Each row below holds a small network's activations on one input, seen along a few directions.
Each table varies a few parts of the input and shows all the possible inputs, shuffled.
A made-up example of a description, with smaller parts first: one of 4 places along a line, together with either a single point or one of 9 places around a ring or (one of 2 separate values, together with one of 8 places around a ring).
Shared parts are said once, and a part with two or three values counts as separate values.
(in the rows, 128 means zero)

Other details of the inputs shift rows strongly along three fixed directions, in all tables alike. That doesn't count.

Table:
x1: [115 123 118 85 97 131 137 114 126 115 117]
x2: [111 104 178 118 147 120 127 101 114 136 175]
x3: [128 135 124 131 141 129 131 135 126 131 123]
x4: [136 135 129 134 129 125 122 133 129 136 122]
x5: [133 132 126 140 130 136 135 134 132 129 127]
x6: [128 138 126 137 134 123 123 131 128 128 123]
x7: [109 104 181 123 143 115 122 102 116 134 170]
x8: [115 126 120 91 93 124 129 110 128 109 116]
x9: [131 132 126 129 136 131 130 138 124 136 122]
x10: [119 101 182 118 149 120 123 98 121 133 170]
x11: [136 132 130 132 133 124 123 134 132 134 119]
x12: [129 132 128 140 127 132 127 138 136 130 127]
x13: [131 139 126 134 138 129 126 129 125 127 124]
x14: [114 104 179 118 141 121 125 102 111 141 176]
x15: [136 135 128 132 131 132 125 133 123 134 122]
x16: [130 133 127 138 127 130 126 141 137 128 130]
x17: [132 133 126 139 130 137 132 135 134 129 128]
x18: [113 122 121 90 93 127 131 114 127 113 114]
x19: [131 139 126 136 135 121 124 129 131 129 123]
x20: [131 132 126 140 130 137 134 133 134 131 127]
x21: [130 130 129 133 133 126 124 138 126 134 119]
x22: [132 132 126 141 128 123 135 138 131 125 129]
x23: [115 123 121 89 102 123 132 109 137 106 112]
x24: [126 133 127 135 137 124 125 135 128 129 120]
x25: [138 133 129 130 136 130 126 133 129 133 120]
x26: [130 130 127 143 127 129 134 133 134 131 125]
x27: [152 13 4 152 146 122 71 93 122 132 173]
x28: [132 133 127 137 130 138 129 136 134 128 129]
x29: [133 131 130 133 133 126 123 136 128 133 118]
x30: [128 130 127 131 133 124 128 140 127 137 121]
x31: [117 121 118 94 96 131 145 114 133 103 122]
x32: [131 131 126 142 128 126 135 136 131 128 127]
x33: [115 99 182 127 136 116 133 106 122 132 175]
x34: [137 140 126 133 132 129 124 129 126 133 126]
x35: [135 133 125 138 131 130 137 137 129 124 131]
x36: [129 134 126 132 140 131 128 134 125 128 122]
x37: [125 133 125 133 138 123 129 137 128 132 122]
x38: [132 139 125 134 132 131 125 133 120 132 126]
x39: [118 127 120 90 94 123 129 108 132 110 117]
x40: [133 132 126 140 131 133 137 134 130 128 128]
x41: [129 131 127 142 127 131 131 134 136 132 125]
x42: [124 137 123 135 135 122 128 135 126 132 125]
x43: [132 132 128 131 136 132 127 137 124 133 120]
x44: [133 134 129 135 128 126 122 134 126 135 121]
x45: [112 122 121 90 102 124 132 111 133 105 112]
x46: [134 139 126 134 131 130 124 131 122 132 125]
x47: [129 132 127 139 127 131 127 140 136 129 129]
x48: [133 135 127 132 132 133 126 135 121 135 123]
x49: [132 134 127 136 130 137 129 139 134 127 131]
x50: [132 135 127 133 140 130 127 132 127 127 121]
x51: [135 132 129 131 136 132 126 135 126 132 119]
x52: [122 124 121 86 97 131 132 109 131 112 115]
x53: [134 133 125 140 131 132 138 134 129 127 128]
x54: [131 131 127 142 127 130 132 135 134 130 126]
x55: [127 137 124 134 129 123 126 136 123 137 126]
x56: [132 134 126 135 130 136 129 140 134 127 132]
x57: [112 122 119 88 94 125 135 116 128 116 116]
x58: [128 139 125 134 138 130 127 131 123 127 125]
x59: [134 140 125 133 138 128 126 127 129 128 125]
x60: [129 132 127 141 127 131 129 136 136 131 127]
x61: [129 137 126 136 129 125 123 134 122 134 124]
x62: [133 132 126 141 130 135 137 132 131 130 126]
Each input here is: one of 2 separate values, together with either one of 11 places along a line or (one of 4 places along a line, together with one of 5 places around a ring).
The inputs of x6 and x13 match in every part but the choice among 2 separate values. If x16 is changed in the same way as x6 into x13, which row does it become? -> x56
The inputs of x62 and x26 match in every part but the choice among 2 separate values. If x36 is changed in the same way as x62 into x26, which row does it become? -> x24
Which other rows does x37 become when the place on the line of 4 takes its other values? List them by row number. -> x23, x24, x45

Table:
x63: [129 122 126 123 128 139 137 125 128 127 128]
x64: [127 129 126 132 117 122 128 121 134 126 131]
x65: [135 113 159 167 153 122 120 135 126 149 156]
x66: [132 133 127 124 119 119 121 120 123 129 128]
x67: [127 125 129 122 126 113 120 126 131 128 120]
x68: [128 124 127 125 118 137 128 128 129 132 130]
x69: [124 126 129 121 130 118 119 126 130 125 121]
x70: [125 126 127 132 118 120 128 122 135 126 129]
x71: [131 125 126 128 125 137 138 125 129 118 133]
x72: [130 132 125 121 133 128 128 117 122 122 126]
x73: [127 124 128 114 134 126 123 130 128 128 122]
x74: [126 122 128 125 120 136 128 129 130 131 128]
x75: [128 126 126 127 122 135 132 128 132 120 135]
x76: [128 118 128 120 131 135 137 130 132 126 125]
x77: [108 124 120 124 127 118 138 135 114 131 129]
x78: [129 131 125 131 115 121 129 121 132 126 134]
x79: [128 117 130 123 120 126 130 133 135 134 124]
x80: [127 128 127 116 131 131 123 125 124 129 124]
x81: [128 126 126 121 124 139 131 128 130 130 132]
x82: [128 117 130 129 118 122 130 133 138 124 127]
x83: [126 119 128 119 129 133 132 133 136 129 127]
x84: [132 132 126 115 127 132 123 124 121 130 130]
x85: [132 129 126 117 132 134 128 121 119 128 125]
x86: [129 119 128 126 130 131 138 130 135 117 128]
x87: [129 130 126 116 129 132 123 124 122 130 127]
x88: [120 126 127 131 124 125 126 124 135 122 127]
x89: [133 127 125 122 125 140 137 124 125 128 133]
x90: [125 122 127 127 125 133 132 130 134 120 130]
x91: [107 250 248 126 106 132 189 166 141 122 90]
x92: [125 127 127 117 135 120 123 126 131 123 123]
x93: [126 126 128 116 132 130 122 127 125 129 122]
x94: [133 116 157 164 158 111 119 132 132 149 155]
x95: [168 159 102 190 164 129 109 170 120 165 114]
x96: [126 123 130 117 129 124 120 130 127 130 120]
x97: [130 123 128 131 113 128 130 128 132 126 132]
x98: [126 119 129 126 118 130 129 130 132 134 124]
x99: [154 170 71 158 133 132 117 161 129 132 88]
x100: [134 121 158 159 161 113 110 128 119 152 149]
x101: [125 124 126 126 134 124 136 123 137 117 127]
x102: [124 120 129 130 120 131 128 130 133 121 128]
x103: [131 128 125 127 121 135 132 128 130 120 138]
x104: [129 129 128 119 124 131 119 125 121 131 125]
x105: [128 124 128 117 135 132 128 123 122 127 120]
x106: [129 123 128 115 137 128 128 126 125 126 119]
x107: [133 127 125 128 123 136 138 124 127 118 136]
x108: [136 119 157 165 154 129 119 134 123 146 162]
x109: [126 128 127 121 136 126 127 119 124 121 121]
x110: [126 124 127 127 124 134 132 129 133 120 133]
x111: [134 117 158 166 155 128 119 135 124 145 160]
x112: [125 131 124 127 126 128 130 121 134 121 134]
x113: [125 130 128 123 126 123 119 122 125 125 124]
x114: [131 131 127 119 122 130 120 124 119 131 128]
x115: [109 122 120 122 129 114 138 138 117 130 129]
x116: [123 128 128 123 128 122 118 123 126 125 121]
x117: [134 131 126 117 130 134 128 121 117 127 127]
x118: [130 136 125 119 128 126 123 120 123 124 131]
x119: [127 133 123 127 124 128 131 121 132 121 137]
x120: [129 125 129 120 122 124 121 125 123 134 121]
x121: [129 131 127 124 121 119 120 120 125 129 125]
x122: [154 158 71 164 136 143 135 166 137 124 89]
x123: [122 128 126 131 122 125 127 123 134 122 130]
x124: [127 129 128 124 123 118 120 121 126 129 123]
x125: [124 120 129 125 121 135 127 130 131 131 125]
x126: [125 125 130 119 127 128 119 127 124 131 120]
x127: [131 128 125 121 122 139 132 127 128 130 135]
x128: [123 124 128 132 120 120 128 123 136 125 126]
x129: [125 118 129 122 123 131 128 133 134 130 125]
x130: [130 123 128 126 115 132 129 128 129 135 129]
x131: [156 160 71 158 136 148 134 165 134 134 88]
x132: [114 130 118 124 122 120 138 133 109 131 137]
x133: [129 121 131 118 125 119 121 130 128 134 119]
x134: [127 134 125 120 130 126 122 120 125 124 128]
x135: [130 127 127 117 133 133 128 122 120 127 122]
x136: [127 126 127 119 138 122 128 122 128 121 121]
x137: [127 127 129 119 125 129 119 126 122 131 122]
x138: [122 125 126 125 131 122 131 127 140 120 129]
x139: [126 124 126 122 125 137 131 129 131 129 130]
x140: [124 130 126 131 121 127 127 122 133 123 132]
x141: [127 120 127 128 128 135 137 127 131 118 128]
x142: [121 127 125 128 129 126 130 123 137 120 129]
x143: [123 129 125 128 127 127 130 122 135 120 132]
x144: [127 132 127 123 125 124 119 121 124 126 126]
x145: [125 128 124 129 130 129 136 119 132 118 130]
x146: [124 121 127 122 127 137 131 130 132 129 127]
x147: [110 126 119 125 125 119 138 134 112 131 132]
x148: [133 126 127 131 111 128 130 128 130 126 135]
x149: [136 124 153 164 165 126 126 123 123 142 161]
x150: [128 123 130 120 123 123 120 126 125 134 119]
x151: [130 132 123 128 127 130 136 118 129 119 135]
x152: [112 128 118 124 124 120 138 133 111 131 134]
x153: [132 135 124 121 131 128 128 117 120 122 129]
x154: [128 121 129 132 115 127 130 129 133 125 130]
x155: [131 127 129 120 120 125 121 124 122 135 124]
x156: [139 121 156 159 153 133 119 133 119 155 162]
x157: [122 124 127 128 126 121 127 127 139 121 127]
x158: [128 121 129 126 116 131 129 129 131 135 127]
x159: [128 130 126 121 134 126 128 118 123 122 124]
x160: [125 119 130 128 122 127 129 134 137 121 128]
x161: [127 120 127 123 130 139 136 126 129 127 125]
x162: [123 126 125 129 132 128 135 120 133 118 127]
x163: [133 125 127 125 113 132 130 127 128 135 132]
x164: [126 120 128 125 127 129 132 133 138 119 130]
x165: [125 132 126 120 132 125 122 121 126 124 126]
x166: [123 129 127 120 133 124 122 122 127 123 123]
x167: [130 127 127 130 115 133 129 128 129 122 136]
What do these inputs look like to the network? -> one of 5 places along a line, together with either a single point or (one of 4 places along a line, together with one of 5 places around a ring)
The inputs of x65 and x82 match in every part but the place on the line of 5. If x162 is changed in the same way as x65 into x82, which row does it become? -> x101
The inputs of x99 and x116 match in every part but the place on the line of 5. If x153 is changed in the same way as x99 into x116, which row does it become? -> x109
The inputs of x147 and x77 match in every part but the place on the line of 5. If x110 is changed in the same way as x147 into x77, which row does it become? -> x90
Which other rows does x112 become when the place on the ring of 5 takes its other values? List them by row number. -> x75, x81, x87, x134
A walk changes only the place on the ring of 5. It starts at x111 and steps to x74. List the rest of the walk in order. -> x137, x113, x123

Table:
x168: [99 172 216 115 112 129 173 141 130 125 120]
x169: [136 116 128 144 161 122 119 135 114 149 147]
x170: [127 117 127 124 113 127 131 119 139 127 127]
x171: [133 120 127 107 127 128 126 122 127 128 123]
x172: [132 116 127 115 122 133 135 124 137 122 129]
x173: [124 122 125 120 121 141 130 122 130 115 133]
x174: [132 114 131 150 156 128 107 133 120 148 141]
x175: [126 133 123 112 124 133 121 114 123 123 132]
x176: [132 118 128 121 121 138 134 119 130 116 128]
x177: [135 117 129 153 148 112 111 135 114 147 147]
x178: [123 125 127 116 115 120 114 125 127 125 128]
x179: [135 125 125 121 118 135 134 113 133 119 134]
x180: [122 118 122 116 123 130 141 129 129 123 135]
x181: [134 113 129 162 142 117 119 138 123 142 154]
x182: [130 113 129 151 156 122 117 134 113 150 141]
x183: [119 125 126 115 118 124 118 120 129 131 125]
x184: [120 175 221 141 154 133 143 143 117 143 137]
x185: [119 117 126 122 118 136 128 127 135 122 129]
x186: [117 119 122 125 113 123 136 123 131 127 132]
x187: [117 123 123 117 118 118 127 120 122 133 125]
x188: [124 123 125 106 128 131 122 125 127 127 128]
x189: [142 159 100 144 117 140 141 159 144 124 81]
x190: [145 116 133 149 159 131 112 125 115 142 141]
x191: [127 117 129 115 122 127 123 120 126 128 118]
x192: [141 115 133 153 151 120 109 125 123 153 139]
x193: [131 117 129 125 109 122 127 124 136 120 130]
x194: [119 121 125 124 113 130 127 123 139 126 132]
x195: [122 119 122 122 121 135 139 123 123 117 134]
x196: [139 172 91 143 119 139 149 154 134 120 96]
x197: [116 123 123 125 134 114 133 115 142 104 128]
x198: [162 169 102 170 156 135 122 156 126 146 102]
x199: [125 131 120 114 124 126 131 115 116 125 131]
x200: [115 127 123 117 139 109 124 113 133 109 121]
x201: [131 122 130 116 114 117 118 121 127 126 123]
x202: [137 166 98 145 109 133 131 165 145 121 92]
x203: [122 124 123 114 127 129 130 120 114 122 127]
x204: [124 119 124 114 123 136 131 128 137 122 134]
x205: [126 129 122 121 119 138 131 117 133 118 138]
What do these inputs look like to the network? -> one of 2 separate values, together with either a single point or (one of 3 separate values, together with one of 6 places along a line)
The inputs of x183 and x194 match in every part but the choice among 2 separate values. If x199 is changed in the same way as x183 into x194, which row does it become? -> x196
Which other rows does x202 become when the choice among 3 separate values takes its other values? List them by row number. -> x181, x193
Which other rows does x189 become when the choice among 2 separate values takes its other values? List them by row number. -> x191

Table:
x206: [120 121 129 114 97 131 131 128 141 118 118]
x207: [123 126 126 106 109 146 136 124 140 115 122]
x208: [127 139 141 137 150 124 129 130 119 127 138]
x209: [119 114 123 107 117 127 161 128 128 115 113]
x210: [134 137 145 137 151 126 124 127 126 126 133]
x211: [127 134 141 148 135 123 136 131 127 130 142]
x212: [167 152 50 178 139 135 103 183 136 147 78]
x213: [134 136 146 141 143 116 123 126 128 130 132]
x214: [142 135 147 135 138 133 123 127 122 141 133]
x215: [132 134 142 145 133 135 137 130 123 137 143]
x216: [118 137 121 106 116 122 136 114 125 111 120]
x217: [125 129 146 139 131 123 122 143 119 145 134]
x218: [129 134 142 130 144 137 127 139 118 142 138]
x219: [119 132 124 100 123 130 129 120 137 109 116]
x220: [133 135 143 133 141 135 128 135 113 139 139]
x221: [123 136 141 139 143 112 127 134 126 136 137]
x222: [132 40 61 111 125 130 95 78 129 107 168]
x223: [109 127 125 107 107 119 128 126 124 123 112]
x224: [116 125 129 106 107 121 123 123 132 122 107]
x225: [122 137 140 134 154 126 128 134 124 130 137]
x226: [138 131 146 142 137 141 131 132 130 132 139]
x227: [127 137 142 135 148 129 128 129 112 137 133]
x228: [121 130 122 109 106 141 143 124 127 113 127]
x229: [118 133 120 114 109 131 144 116 132 110 125]
x230: [122 133 140 142 146 135 135 136 130 129 143]
x231: [126 130 148 142 141 114 118 134 133 132 128]
x232: [125 131 125 114 109 133 138 113 140 108 121]
x233: [122 126 145 148 127 127 130 143 128 139 140]
x234: [130 129 126 112 103 139 138 116 136 116 121]
x235: [123 134 142 137 140 117 125 133 120 146 132]
x236: [129 127 127 113 99 133 136 120 137 116 121]
x237: [130 132 147 137 140 119 120 130 128 145 127]
x238: [108 129 124 109 110 114 130 127 130 113 116]
x239: [157 157 41 187 143 130 121 178 142 138 91]
x240: [145 45 81 137 157 121 80 82 111 142 174]
x241: [129 133 143 135 133 123 126 139 120 148 137]
x242: [112 132 121 98 120 134 133 122 123 120 116]
x243: [118 128 143 150 133 120 130 139 132 132 139]
x244: [117 135 121 107 112 116 135 119 126 111 120]
x245: [129 138 142 137 144 125 129 125 114 141 132]
x246: [135 40 78 145 142 121 91 99 120 145 189]
x247: [116 128 121 106 109 144 141 128 132 116 127]
x248: [141 134 147 133 141 137 123 132 121 138 134]
x249: [137 131 148 135 133 125 120 136 128 146 132]
x250: [160 160 25 146 124 134 118 154 142 113 64]
x251: [135 132 146 148 136 125 130 128 135 129 137]
x252: [134 135 146 134 148 131 123 126 120 136 128]
x253: [135 134 147 138 140 121 122 125 122 140 127]
x254: [117 132 120 112 112 134 143 121 131 106 126]
x255: [120 131 126 106 112 116 127 119 139 114 115]
x256: [130 130 146 147 135 122 128 132 141 134 137]
x257: [134 135 143 137 133 125 127 135 115 143 138]
x258: [125 133 123 102 106 133 135 119 119 122 121]
x259: [129 131 145 141 146 137 130 132 138 128 138]
x260: [128 136 142 138 140 119 127 129 114 142 132]
x261: [126 129 127 96 113 141 128 125 131 120 117]
x262: [131 130 128 103 103 129 128 120 128 122 116]
x263: [134 128 147 144 129 129 128 135 137 141 138]
x264: [121 129 123 113 99 131 142 123 129 117 126]
x265: [126 112 127 107 117 129 156 126 136 114 108]
x266: [116 123 128 116 103 125 131 125 145 111 117]
x267: [129 133 146 131 151 134 121 130 125 139 128]
What do these inputs look like to the network? -> one of 2 separate values, together with either a single point or (one of 5 places around a ring, together with one of 6 places along a line)
The inputs of x255 and x221 match in every part but the choice among 2 separate values. If x222 is changed in the same way as x255 into x221, which row does it become? -> x254
Which other rows does x241 become when the place on the line of 6 takes its other values? List them by row number. -> x217, x218, x220, x257, x258
A walk changes only the place on the line of 6. It starts at x224 and steps to x237. List the rest of the walk in order. -> x253, x240, x252, x267
Which other rows does x224 become when the choice among 2 separate values takes its other values? List them by row number. -> x223
